Each row below holds a small network's activations on one input, seen along a few directions.
In each table, some parts of the input vary, and every possible input appears once, in random order.
A made-up example of a description, with smaller parts first: values(3) and (point or line(11) or (line(4) and ring(5))).
Shared parts are said once, and a part with two or three values counts as separate values.
In the rows, 128 means zero.

Other details of the inputs vary at random and push rows far along three fixed directions, the same in every table; ignore that.
To show where, the next rows are all for the same input, with only those details redrawn:
[ 88 161 139 122  83 153  90 168 103 118 171 170 182]
[ 86  92  94 130 145 114 142 126 140 124 125 128 104]
[140  92 138 122 147  86 134  91 113 149  81 159 117]
[119 118 112 125 166 138 144 147 134 126 117 148 131]
[ 74  90  85 132 142 115 142 129 144 120 132 122  99]
[109 150 158 118  78 128  85 139  89 133 147 182 179]
[118  79 124 126 137  76 134  83 119 146  88 146 101]
[ 77  90  87 132 141 114 141 127 143 122 130 124 100]

A family of inputs:
x1: [175 125 156 111 166  96 141 125  99 146  70 162 148]
x2: [ 84  91  86 125 159 137 123  91 136 117 148  87 111]
x3: [180 136 147 128 127  90 136  79 132 169  93  87 102]
x4: [139 175 176 133  40 109 122 146 112 157 134 154 161]
x5: [157 150 134 121 151 137 160 165 139 101 115 143 126]
x6: [147 159 172 114  75 146  76  89  98 113 158 150 165]
x7: [217 124 194 133 177 127 100 107 139 135  79 125 166]
x8: [126 135 163 132  46 119  94 120  89 119 144 177 136]
x9: [ 86 131  86 138 133 162 156 172 173  83 164 123  98]
x10: [111  92  91 136 134 148 131  92 137  99 150  90  84]
x11: [107 155 172 149  68 139  75 191 145 106 163 142 180]
x12: [ 70 136  66 148 113 158 157 144 177 115 178  39  99]
x13: [ 89  98  87 120 156 120 128 101 126 114 142  72 116]
x14: [ 69 125 122 112  62  88  57  90  87 126 182  88 138]
x15: [178 180 145 128 146 139 167 190 155 153 109 130 129]
x16: [114 143  97 133 178 200 145 209 129 109 147 148 154]
x17: [119  79 124 126 138  76 134  83 119 146  87 147 101]
x18: [132 161  97 153 148 218 152 170 157 127 166  92 137]
x19: [204 138 164 108 160 120 131  83 109 121  92 128 137]
x20: [174 161 130 108 172 152 128 138 135 103 135 101 127]
x21: [143  90 134 153  98  90 164  95 136 172  88 132  78]
x22: [ 67 127 128 117  48  66  77 127  91 131 160 128 130]
x23: [138 104 129 122 115  54 139  99 132 123  99 120  65]
x24: [182 170 141 138 159 184 150 132 151 148 122 120 151]
x25: [171 164 147 139 145 162 173 170 161 153 109 155 138]
x26: [161 131 127 119 197 189 124 134 104 128 125 130 162]
Q: Describe the family of inputs behind these rows.
A: values(2) and (point or (values(3) and line(4)))
Q: Changing only the values(2) part turns x5 into x19. The same change can be made to x21. Which row results?
A: x18
Q: Change only the values(3) part in x15. List by row number the other rows that result.
A: x22, x23

A family of inputs:
x27: [144 168 170 110  80 118  97 134 106 118 155 137 159]
x28: [163 154 140 117 157 147 103 125 108 144 118 115 169]
x29: [158 166 150 137 128 182 153 175 129 134 119 175 165]
x30: [178 183 165 133 145 176 150 199 157 130 122 147 164]
x31: [156 155 170 110 100 112 108 119 112 119 129 134 141]
x32: [103 125 167 126  73  89  78 113 106 113 131 190 164]
x33: [133 129 158 118 107 136  80  83  93 142 139 141 153]
x34: [158  89 114 121 205 148 156  86 132 133  88 112 116]
x35: [ 37  86  68 161  84 116 151 127 173 123 162  95  55]
x36: [ 53  73  69 149  94 116 100  78 149  95 174  59  78]
x37: [163 172 160 112 123 123 119 147 113 123 135 132 157]
x38: [155 145 128 136 170 169 170 170 157 145 110 152 121]
x39: [174 162 142 129 166 184 175 186 140 145 109 170 164]
x40: [141 127 149 123 133 137 102 106 128 120 135 100 144]
x41: [ 43 122  92 131  82 157  83 124 125 113 213  94 135]
x42: [153 154 147 109 101 107 106 120 100 134 130 140 143]
x43: [128 140 165 127  55  89  90  93 105 107 148 131 128]
x44: [147 143 144 141 120 114 150 156 152 147 117 121 129]
x45: [164 152 128 121 168 172 156 147 120 101 123 155 143]
x46: [154 148 160 131  86 126 121 137 130 149 114 155 138]
x47: [123 132 144 126 116 106  93  99 111 139 133  88 149]
x48: [153  85 129 111 148  84 158  61 112 139  76 134  85]
x49: [164  79 130 129 185 112 133  52 123 146  80 118  94]
x50: [ 45 133  64 150 113 176 158 198 181 116 195 103 101]
x51: [101  95  58 137 163 128 165 125 174  84 139  77  54]
x52: [175 179 144 105 146 165 125 167 121 116 138 148 161]
x53: [117 143 153 134  60  99 123 120  94 171 115 158 153]
x54: [135 128 149 118  99 132  77  91 106 130 140 120 150]
x55: [133 137 165 132  40  92 100 114 114 159 129 155 138]
x56: [ 23 131  96 127  80 119  95 176 141 100 191 136 154]
x57: [141 159 156 130  96 163 138 159 118 143 127 174 165]
x58: [125 159 145 108  91 113 113 117  77 141 131 149 161]
x59: [160  99 111 125 214 133 148  94 132 149  96 107 112]
x60: [ 41 101  59 153  84  94 149 141 171 137 152  67  68]
x61: [ 69 166  91 151  78 190 128 212 172  98 196 113 133]
x62: [ 49  93  81 137  79  88 126 105 158  87 170  61  60]
x63: [177 172 138 117 180 190 112 164 122 126 138 126 187]
x64: [132  78 140 127  92  46 117  25  99 139  97 140  67]
x65: [154 163 152 115 125 149 116 133 104 121 135 164 143]
x66: [119  61 138 126 116  61 117  96 104 136  86 145  87]
x67: [104  57 145 118 104  20 111  52 120 148  79 158 100]
x68: [142 140 153 124 123 127  94 113 114 131 142 104 163]
x69: [148 143 174 127  99 133  77 100 106 120 141 121 166]
x70: [ 15 141  84 128  97 128 103 190 145 101 186 124 155]
x71: [159  77 148 125 149  75 120  46 127 146  90  91 103]
x72: [135 127 147 126  95 131  76  88 106 124 140 121 147]
x73: [145 136 123 118 150 151 151 129 119 110 119 144 127]
x74: [ 45  71  67 125  88  85 144  83 134 112 157  86  63]
x75: [ 94 102  44 136 239 169 173 144 172 123 134  56  89]
x76: [125  49 143 126 109  35 116  77  97 149  79 146  83]
x77: [ 92 131 141 140  50  79 111 108 106 176 130 142 121]
x78: [129 130 161 145  53 115 121 107 104 142 123 175 142]
x79: [139 141 169 150  64 106 118 127 135 130 130 142 132]
x80: [133 155 169 145  32 118  92 129 114 135 144 165 150]
x81: [128 150 159 108  77 117  93 104  89 133 145 161 139]
x82: [110 104  67 151 197 149 211 185 220 115 127  67  67]
x83: [162 158 155 146 124 158 140 154 132 139 122 177 143]
x84: [ 38 144  59 126  87 129 118 162 144 100 195  69 104]
x85: [174 188 135 134 186 199 170 218 148 148 126 165 167]
x86: [140 148 139 110 125 132 122 126 109 131 140 151 133]
x87: [184  87 113 127 239 155 173  89 140 130  67 114 110]
x88: [181 103 110 113 215 111 192 103 128 141  65 128  97]
x89: [ 55 149  78 131 119 202 110 174 128  99 212  93 170]
x90: [148 121 121 126 193 142 149 195 124 123 107 149 137]
x91: [167 163 141 130 182 207 114 149 121 112 146 147 174]
x92: [129 144 145 118 118 140  97 104  81 148 131 131 181]
x93: [105  80  57 145 214 176 173 118 168  93 132  76  90]
x94: [165  90 123 121 176 114 128  75 133 141  95 100 109]
x95: [141 117 158 134 114 117 102 148  95 113 117 176 143]
x96: [162 119 135 142 161  84 176 128 159 165  69 105  98]
x97: [165 104 145 147 141  93 167 111 164 144  76 118  85]
x98: [123 138 150 110  55  96  85  95  99 124 143 137 127]
x99: [136 144 150 115 118 167  97 117  92 131 151 144 187]
x100: [176  74 126 131 217 107 167 136 134 126  52 147  87]
x101: [155 167 140 118 209 189 143 211 154  97 114 185 184]
x102: [156 144 139 121 184 140 135 197 106 134  98 158 159]
x103: [162 105 124 139 145  89 166 115 152 164  76 123  91]
x104: [185 100 126 118 176  94 157  83 136 128  68 121  76]
x105: [148 149 141 134 122 143 156 157 122 156 114 162 155]
x106: [183 110 114 114 220 108 181 105 134 148  72 129  86]
x107: [ 74 144  83 123 189 190 149 223 183  80 161 137 149]
x108: [ 57 184  70 123 131 189 131 211 139  99 208 102 142]
x109: [ 67  70  84 152 116 106 116  78 161  93 159  47  74]
x110: [127 166 168 112  63  81  88 113  89 136 140 125 154]
Q: Describe the family of inputs behind these rows.
A: line(6) and (values(2) or (values(3) and line(4)))
Q: Changing only the line(6) part turns x110 into x31. The same change can be made to x108. Which row results?
A: x81
Q: Changing only the line(6) part turns x42 into x51. The same change can be made to x106. Which row results?
A: x64
Q: Changing only the line(6) part turns x49 into x91. The same change can be made to x73. Which row results?
A: x45
Q: Change only the values(2) part in x32. List by row number the other rows that result.
A: x95
Q: Start at x70 and move only the line(6) part, one step at a time. The first step leads to x56. Which rows follow, in order?
A: x67, x107, x101, x32

A family of inputs:
x111: [ 95 221 134 132  55 191 123 225 130 110 204 146 189]
x112: [100 110  74 156 139 198 159 104 151 148 156  82 108]
x113: [ 97 137 138 128  30 110  84 102 107 115 178 120 111]
x114: [151 102 155 115 111  84 123  64  93 126  92 166 117]
x115: [149 137  91 108 239 171 161 177 137 113 120 115 125]
x116: [ 98  75  68 117 195  97 169  97 141 114 105  83  76]
x117: [162 162 166 121 137 132 129 160 119 153  98 197 173]
x118: [111 210 117 126 105 226 126 213 144  72 210 125 176]
x119: [ 41 119 118 148   4  67  99 102 140 144 170 109 101]
x120: [142 196 143 125 127 190  91 193 118 108 173 112 195]
x121: [ 97  67  62 130 182 119 169 116 159 100 123  99  45]
x122: [111  76  92 151 157  95 187 124 190 142  99  80  59]
x123: [106  82  76 161 154 103 183 139 186 132 105  74  53]
x124: [196 152 187 111 153 136 107 113 103 132  91 200 174]
x125: [131  72  89 152 167 111 162  98 174 108 105  71  52]
x126: [ 43 105 116 131  33  84  70  89 122 122 190  65 120]
x127: [196 106 208 120 121  63 122  87  90 182  44 202 151]
x128: [117  85  83 142 170 113 167  92 189 112 113  76  54]
x129: [160  85 156 135 117 122 120  23  73 191  81 168 137]
x130: [146 127 127 123 154 116 172 146 127 140  88 166 125]
x131: [171 116 116 122 203 125 187 160 139 149  72 159  99]
x132: [131 211 132 111 123 195 114 191 117 102 184 116 195]
x133: [ 44  95 124 120  55  84  63  94 100 121 175 107 140]
x134: [ 19 103 100 123  50  78  65  87 109 118 184 101 124]
x135: [114 152 133 134  66 113 128 151 125 145 150 132 116]
x136: [214 176 192 106 154 123 103 105 102 157  91 150 183]
x137: [170 150 161 115 163 143  96 146  90 128 111 154 185]
x138: [129 133 141 113  86  88  94  89  96 143 139 103 119]
x139: [240 100 224 118 134  65  96  42  64 159  29 206 146]
x140: [ 89 151 146 140  56 132  91 178 104 127 158 168 170]
x141: [161 172 104 135 229 247 175 229 197  79 157 102 149]
x142: [166 113 123 126 227 174 163 158 159 102 102 141 130]
Q: Describe the family of inputs behind these rows.
A: values(2) and (point or (values(3) and ring(5)))
Q: Change only the values(3) part in x114. List by row number the other rows that result.
A: x116, x130
Q: Change only the values(2) part in x138. List by row number the other rows that result.
A: x115

A family of inputs:
x143: [ 53 141  82 131 114 178 130 193 151 100 189 123 139]
x144: [166 166 155 125 118 141 126 135 118 143 124 150 147]
x145: [179 118 154 121 164 100 146 121 115 151  75 156 124]
x146: [138 141 113 132 183 165 160 190 154 117 127 124 128]
x147: [151 170 187 125  47 119  79 114  90 146 139 171 167]
x148: [ 90 166 148 131  44 157  85 162 116 118 191 149 176]
x149: [168  91 127 125 196 128 146  79 122 135  86 117 109]
x150: [157 107 120 135 166 118 158 117 150 134  95 128  94]
x151: [113 159 165 120  32 132  57  86  70 135 178 133 176]
x152: [145 122  96 125 214 157 153 150 166 102 123  89 116]
x153: [ 85 127  72 146 144 155 164 160 172 119 154  81 100]
x154: [ 64 113 105 132  77 101 121 130 128 110 159 119 109]
x155: [141 111  85 133 209 176 164 126 160 111 123  79 102]
x156: [173 153 165 111 160 138 105 130 109 124 116 143 168]
x157: [ 39  49  89 130  60  64  89  34 101 125 151  91  78]
x158: [ 69  77 117 140  56  57 107  65 122 137 134 115  73]
x159: [146 142 113 138 194 174 166 179 157 123 115 131 137]
x160: [174  91 156 129 126  60 139  70 120 164  63 127  88]
x161: [169 103 136 138 159 100 158  92 141 155  70 123 100]
x162: [145 141 129 127 128 123 149 133 136 129 120 120 119]
x163: [115 118  80 131 191 156 169 167 162 113 123 125 100]
x164: [227 174 188 112 175 185 110 131  91 135 104 173 201]
x165: [155  99 121 133 157  94 168 101 151 133  82 109  80]
x166: [ 37  69  83 140  74  79 128  90 142 126 153  99  73]
x167: [ 79 106  65 132 171 170 142 139 147  97 165  87 110]
x168: [131 146 147 125 114 134 114 145 107 139 122 167 164]
x169: [108 122  87 139 163 164 169 160 178 116 140  94 101]
x170: [ 51  71 107 150  33  54 102  66 128 138 145 100  81]
x171: [ 95 138  91 121 169 162 126 167 146  93 165  99 136]
x172: [128 141 137 120 117 127  99 116 124 118 144 105 140]
x173: [ 83 203 114 132  79 200 110 227 136 104 217 117 176]
x174: [113  95 107 115 158  99 121 100 127 119 115 108 108]
x175: [129 178 156 127 102 163 105 174 105 130 151 173 192]
x176: [166 123 139 124 165 118 147 121 125 141  91 158 119]
x177: [144 131 174 116  79  85  94 112  81 153 107 176 152]
x178: [ 80 171 110 133 105 180 124 207 143  89 190 126 156]
x179: [188 107 174 126 125  72 128  87 108 161  68 153 117]
x180: [157 160 158 124 110 143 127 133 119 147 129 147 157]
x181: [210 157 182 119 150 129 137 137 114 137  84 173 160]
x182: [153 173 186 109  67 113  63 100  79 138 148 141 184]
x183: [162  94 139 129 169 103 160  97 138 150  75 138 101]
x184: [100 115 117 124 109 105 130 131 124 118 128 137 117]
Q: Describe the family of inputs behind these rows.
A: line(6) and (values(2) or ring(5))
Q: Changing only the line(6) part turns x146 into x160. The same change can be made to x149. Which row results?
A: x155
Q: Change only the line(6) part in x148. List by row number the other rows that result.
A: x143, x166, x169, x180, x183
Q: Change only the values(2) part in x164. List by row number the other rows that result.
A: x152
